A small network was trained on made-up records. Each row is its average activation on records with the value named, seen along a few directions.
Related values have similar rows: they may be neighbours, one step apart, or belong to one group.
Random noise pushes rows far along 4 fixed directions. That doesn't count. These rows show it; they differ only by the noise:
[  51  200  -21 -146 -173  -22  -83 -251 -138 -285  214 -159   63  -44
  -56  -17   16 -127  -41  150]
[ -44  119  -30   11   16   61   71 -485  -52 -258  325 -207   33  -65
   30   38    0 -209  -56  196]
[ 189  104  238 -449 -275 -180  -54  -86 -369 -335   93  -53   65 -136
  -72    8 -101  -16   81  384]
[  23 -189  283 -189  254   80  207  104  -88   68  -49   66  -75 -196
  228   18 -191  -82 -105   89]
[ 129  271  -18 -273 -311  -69 -248  206 -144 -189   -9  -36   59  -34
  -24 -105    5  -45 -107  -85]
[  20 -120   30 -126  196  178   28 -248 -111  -65  145 -154   26    3
 -318  -19   66  -35  -46  206]


Nez, 10 values:
d4: [ 282 -380  108 -169  -19 -168  -28  -75 -409 -168 -118  127  196  292
 -841  111  129  231  531  585]
d5: [-124  189 -312  261 -217 -224 -212  182  263  141 -153  100   -5   -6
  136  -53  221  108   92 -336]
d2: [  24  -73  375  -15  137 -189  389 -508   27  -39  155 -120  -58 -301
  261  180 -320   43  148  389]
d8: [  53 -159 -303  189  185    0 -384  315  111  246 -202  177   22  309
 -745   -7  351  320  187 -163]
d9: [ -38  108 -240  155   -3  152 -111 -484   49  -61  287 -345  -27  173
 -501  -37  154  -31    2   68]
d10: [  89 -190  159 -334  201  184  -68  269 -241   75 -118  -36    0  -10
 -392  -60   42  126  -13  152]
d6: [ -62    1 -418  196 -106  175 -490  674  474  578 -376   90   82  316
 -414 -290  400  316 -223 -751]
d3: [-139  104 -405  326  141  236 -156  -62  443  335  -81 -142    6  192
 -353 -158  259  294 -206 -378]
d7: [ 165  433 -156 -394 -877 -185 -355  358 -450 -434  -37   13  160  240
 -125 -168  118  -13   79  -26]
d1: [  41 -288   61  -19    6   86  -29  538 -110  143 -344  272  -34  207
    8   42  -30  119   51 -164]
The values of Nez form a ring.
Going along Nez from d2 by way of its neighbour d3, in what order are d5, d6, d7, d1 met?
Answer: d6, d5, d1, d7
Fewest steps between d9 and d4?
Answer: 4

Soga, 10 values:
c6: [ 240  -74  232 -219 -293 -522 -186  -59 -165 -159  -89  200    1 -116
 -212  126  -84  388  458  454]
c7: [ -48  124 -340  135 -194  109  -58 -545 -166 -369  287 -214  195  323
 -373   56  310 -131  104  238]
c2: [ -50  163 -186  431 -180 -140 -110  300  394  106 -168  164   11  166
  407   92  -15  -57 -106 -593]
c9: [ 225  375  303 -449 -334 -219 -183  414 -399 -387   13   99  -39 -305
  440  -28 -346 -313  -17   76]
c4: [ 210   62  163 -638 -370  -67 -397  167 -175   18 -121 -249   44   -6
 -612 -152  181  327  -86  141]
c3: [-155   14  215  112   31 -148  203 -318  263  154  210   24  -66 -286
  535   33 -183  -42  -85   93]
c1: [-232  -37 -335  643  227  266  341 -667  180 -132  282  -83   14  257
  212  159   21 -197    9  -23]
c5: [-128  -70 -264  140  134  -25    7 -228  109  132   60  -70   69   81
 -449  -71  304  216  116  108]
c10: [ 231 -370  160 -529   94  119  -96  107 -683 -248  -97  -24  157  199
 -946    9  227  122  324  589]
c8: [ 167  -84  315 -476  110  139  145  355 -229  147 -167  -49 -112 -227
  -64 -176 -274   46 -123   55]
The values of Soga form a ring.
List every value one step from c3, in the order listed.
Answer: c4, c5
List every value one step from c2, in the order listed.
Answer: c6, c1
